Each row below holds a small network's activations on one input, seen along a few directions.
Each table varies a few parts of the input and shows all the possible inputs, shuffled.
A made-up example of a description, with smaller parts first: one of 2 separate values, together with either a single point or one of 9 places around a ring or (one of 5 places around a ring, together with one of 6 places along a line).
Shared parts are said once, and a part with two or three values counts as separate values.
In the rows, zero is written as 128.

A family of inputs:
x1: [101 119 107 129 143 124 106  94  75 111 123 104 118 124 117  95  86  95
 124 106]
x2: [ 89 131 108 121 135 110  95 154  93 172  93 147 101  95 153  92  75 103
 118 160]
x3: [133 146 132 150 134 111 141 140 159 159 125 145 132 122 135 149 174 140
 133 145]
x4: [148 108 146 147 130 115 160 128 172 126 144 134 148 146 124 162 199 145
 123 121]
x5: [132 127 147 133 123 119 142 157 149 162 122 159 138 123 131 142 175 147
 128 156]
x6: [100 129 129 113 154 135 129  98 108  66 139  87 133 161  86 124 106 105
 128 104]
x7: [156 126 152 100 156 130 157 113 162  67 152 103 155 180  75 141 180 152
 116 109]
x8: [ 80 130 109 128 137 115  92 147  93 170 114 147 115  85 156  92  78 105
 122 149]
x9: [201 134 123 115  33 230 121 151 137 170 135 170  82  96 236 165  56 203
 176 127]
x10: [165 109 155 130 131 127 165 131 169  96 155 119 147 163  85 155 206 149
 109 109]
x11: [129 125 134 147 108 105 129 161 141 195 119 163 128  89 142 127 134 118
 127 168]
x12: [131 135 137 118 173 142 138  95 136  49 135  81 149 169  79 135 148 126
 124 101]
x13: [108 136 128 129 115 101 107 155 117 186  93 169 111  95 166 101 114 102
 120 156]
x14: [106 156 109 146 123 101 110 146 118 181 102 158 125  89 169 105 106 103
 126 151]
x15: [206 144 115 118  36 225 122 145 142 170 126 162  73 100 236 168  55 198
 176 127]
x16: [ 78 133  90 132 123 102  88 117  69 139 116 117 118 103 136  90  60  94
 135 132]
x17: [131 143 118 163 118  97 128 145 150 192 123 149 123  88 146 134 133 110
 132 158]
x18: [ 96 110 116 125 139 131 104  99  70 112 131 111 128 121 117  91  88 100
 123 106]
x19: [155 110 144 137 127 114 165 138 168 127 126 135 145 149 120 164 193 147
 119 134]
x20: [155 145 135 118 165 125 160  99 169  62 157  92 159 176  78 145 175 151
 121 101]
x21: [166 120 144 135 133 128 171 133 167  94 150 114 158 160  85 156 198 154
 109 114]
x22: [132 116 154 101 163 147 135 109 130  55 129  92 145 172  77 131 153 128
 119 109]
x23: [ 97 119 138 109 151 138 126 100 107  68 146  92 133 161  86 122 111 105
 128 101]
x24: [ 77 122 101 126 121 101  83 115  73 142 119 121 109 105 136  89  69  90
 135 126]
Q: Changing only one part turns x18 into x1. The same change can be made to x24. Which row results?
A: x16
Q: What do these inputs look like to the network?
A: one of 2 separate values, together with either a single point or one of 11 places around a ring
Q: Which other rows does x11 become when the choice among 2 separate values takes its other values? List them by row number.
A: x17

A family of inputs:
x25: [103 117 122 125 115 142 104 121  93 132 129 121 108 114 134 116  75 106
 140 126]
x26: [152 131 152 137 139 120 165 141 183 123 139 133 155 148 107 166 202 152
 125 137]
x27: [ 95 111 122 140 116 116 109 129 100 152 128 131 113 106 132 116  96  96
 131 134]
x28: [149 114 128 132 122 139 141 100 129  86 158 100 137 150 101 137 139 136
 127  91]
x29: [158 107 155 128 118 136 164 131 166 110 147 127 141 159 108 168 187 156
 129 121]
x30: [101 154 112 124 138 142 106 126 107 128 123 118 120 109 136 114  68 108
 141 137]
x31: [112 125 120 152 146  90 132 120 126 132 132 119 145 123 103 118 152 104
 114 127]
x32: [ 94 135 126  90 153 125 103 129  90 109  95 123 119 137 120  93  88 109
 121 141]
x33: [115 145 111 139 153 108 128 116 124 113 133 109 147 128 106 115 127 116
 120 124]
x34: [146 149 118 132 144 139 142 103 143  84 153  97 150 144 105 133 130 138
 129 103]
x35: [136 132 125 158 144  96 148 116 152 124 152 116 156 130  97 134 174 121
 117 118]
x36: [156 150 142 125 146 138 160 137 182 103 140 123 155 153 113 164 178 164
 131 134]
x37: [157 121 115 127  56 167 103 146 111 196 113 169  74  85 214 133  66 152
 156 138]
x38: [139 152 115 145 150 115 144 113 151 104 153 106 157 135 101 131 150 133
 123 115]
x39: [118 100 123 141 125 106 131 111 108 119 139 113 133 133 104 122 136 107
 118 112]
x40: [147 104 153 109 129 157 140 117 133  90 137 120 129 160 114 141 155 147
 124 105]
x41: [125 106 123 126 124 132 126 103 101  96 139 103 128 142 106 121 115 118
 125 102]
x42: [165 114 154 114 117 162 158 123 159  87 146 117 134 168 112 168 167 167
 137 110]
x43: [ 88 136 119 150 137  99 111 137 116 165 122 137 126  96 133 113 111  92
 127 148]
x44: [ 89  93 135 104 131 100 107 133  85 133  98 135 111 134 116  97 117  98
 112 138]
x45: [135 123 150 134 151 114 148 136 158 126 131 136 147 140 109 138 190 133
 113 131]
x46: [138 142 141 122 158 132 143 131 156 107 131 126 148 145 114 136 166 144
 120 128]
x47: [122 142 114 126 146 132 127 107 115  93 134 100 140 137 109 117 108 120
 126 113]
x48: [155 157 105 126  77 167 103 151 125 192 108 166  87  81 217 130  58 153
 156 149]
x49: [ 82 118 132 115 152  84 108 142 100 146  91 141 124 123 117  93 132  93
 108 152]
x50: [141  98 153 124 130 131 146 127 141 112 137 130 133 151 109 141 175 137
 116 115]
x51: [ 97  99 136  90 130 125 102 124  77 112 100 125 106 143 118  96  96 107
 120 130]
x52: [141 138 112 153  76 126 111 164 131 226 107 186  96  68 211 129 101 134
 142 160]
x53: [145 139 143 109 152 157 140 123 148  87 131 117 141 154 118 138 147 150
 125 116]
x54: [ 92 156 110 137 144 118 108 133 114 147 123 127 127 101 135 111  87 103
 134 146]
x55: [147 159 103 138  83 144 106 161 132 208 106 174  95  73 215 127  77 147
 148 158]
x56: [148 115 116 143  56 143 109 155 117 215 112 178  81  77 211 132  86 142
 147 146]
x57: [ 86 138 123 102 159 101 105 138  98 128  93 131 125 128 119  91 107 105
 114 150]
x58: [163 148 144 114 140 162 158 127 173  84 141 115 148 162 117 165 158 169
 139 122]
x59: [142 108 128 147 123 113 147 108 136 110 159 110 143 141  98 137 159 125
 121 102]
Q: Changing only one part turns x52 into x48. The same change can be made to x31. Which row results?
A: x47
Q: What do these inputs look like to the network?
A: one of 5 places around a ring, together with either a single point or one of 6 places along a line
Q: Which other rows does x54 become when the place on the ring of 5 takes its other values? List them by row number.
A: x25, x27, x30, x43
Q: A walk changes only the place on the line of 6. It starts at x57 and steps to x54. List the rest of the walk in order.
A: x33, x38, x46, x36
Q: Which other rows does x50 become when the place on the ring of 5 takes its other values? List them by row number.
A: x40, x45, x46, x53

A family of inputs:
x60: [ 92 180  99 119 158  91  98 168 119 185  82 164 124  85 169  81  92 112
 112 177]
x61: [156 116 147 140 167 130 176 107 165  60 150 104 178 180  85 155 228 158
 105  91]
x62: [ 85  78 132 103 128 108  87 109  61 120 123 122  99 136 106  78 108 100
 114 107]
x63: [141 140 143 182 171  75 186 125 212 119 190 107 194 140  53 169 241 124
 110 125]
x64: [108 149 117 150 100 161  91 145 109 197 115 160  92  60 202 119  45  98
 153 149]
x65: [ 87  75 136  99 126 112  94 115  65 117 124 126 100 136 110  78 101  91
 106 105]
x66: [182 113 157 124  63 155 141 176 174 205 109 195  94 116 200 178 170 189
 154 162]
x67: [123 124 138  83 138 200 132 106 113  36 149  76 126 176  93 152  76 151
 152 107]
x68: [ 91 183  95 123 160  87  91 162 115 188  80 161 123  85 165  81  99 121
 119 178]
x69: [121 127 141  79 136 200 133 109 116  33 149  79 127 178  98 150  72 147
 150 105]
x70: [ 51 106 113 148 142  46 102 131  73 166  89 129 129 108 101  93 123  61
 117 162]
x71: [183 111 163 121  60 158 148 181 179 201 111 199  96 114 203 177 161 180
 146 161]
x72: [ 52 104 117 144 139  50 110 136  77 163  92 133 129 109 105  93 115  51
 109 160]
x73: [184 136  83 143  45 168 116 122 112 165 140 138  91  87 205 129  40 154
 150 108]
x74: [158 112 144 143 170 129 174 104 163  63 150 101 177 178  81 157 231 162
 107  93]
x75: [187 134  80 147  47 168 115 120 109 167 139 135  89  86 200 131  45 158
 152 109]
x76: [158 136 147  92 171 144 146  87 138  31 132  79 154 192  63 126 162 141
 119  95]
x77: [111 147 115 153 101 161  90 143 105 200 115 157  91  59 196 121  49 102
 155 150]
x78: [152 145 147  88 170 140 141  87 138  29 131  83 154 196  69 124 163 142
 122  93]
x79: [138 144 145 179 168  76 188 127 214 117 190 111 195 141  56 167 238 120
 107 123]
Q: What do these inputs look like to the network?
A: one of 2 separate values, together with either a single point or one of 9 places along a line
Q: Changing only the choice among 2 separate values turns x69 into x67. The same change can be made to x61. Which row results?
A: x74

A family of inputs:
x80: [103 113 125 134 103 127  91 151  90 202  90 173  88  77 190 101  85  99
 129 152]
x81: [ 76 148  84 135 103 108  71 146  65 202  87 152  88  63 185  82  20  85
 142 166]
x82: [ 38 141  91 115 183  69  86 103  55  93 117  81 138 126  66  57  60  56
 109 130]
x83: [ 97 103 138 111 162  97 129 107 102  78 126  97 144 164  64 107 149 100
 107 115]
x84: [159 126 146 118  95 170 126 157 147 170 109 172 100 112 192 148 127 161
 142 144]
x85: [133 110 131 125  84 134 112 155 115 188 101 171  92 101 184 127 107 133
 136 150]
x86: [150 126 142 135 153 138 169 102 165  58 170  85 167 173  67 164 181 146
 127 100]
x87: [ 74 123 110 121 171  93 104  95  75  83 131  86 140 139  71  77  98  77
 107 108]
x88: [176 121 159 140  85 168 150 161 184 177 136 176 113 115 184 180 168 172
 147 140]
x89: [176 132 151 142 161 128 189 112 197  65 165 101 183 180  72 174 236 168
 115 102]
x90: [223 158 128 152  74 168 166 148 211 168 158 160 127 114 186 189 166 207
 154 128]
x91: [132 134 131 110 162 138 143  99 130  51 145  83 154 172  75 130 139 134
 121 101]
Q: Changing only one part turns x82 into x81. The same change can be made to x91. Which row results?
A: x84
Q: What do these inputs look like to the network?
A: one of 2 separate values, together with one of 6 places along a line
Q: Which other rows does x85 become when the choice among 2 separate values takes its other values? List them by row number.
A: x83
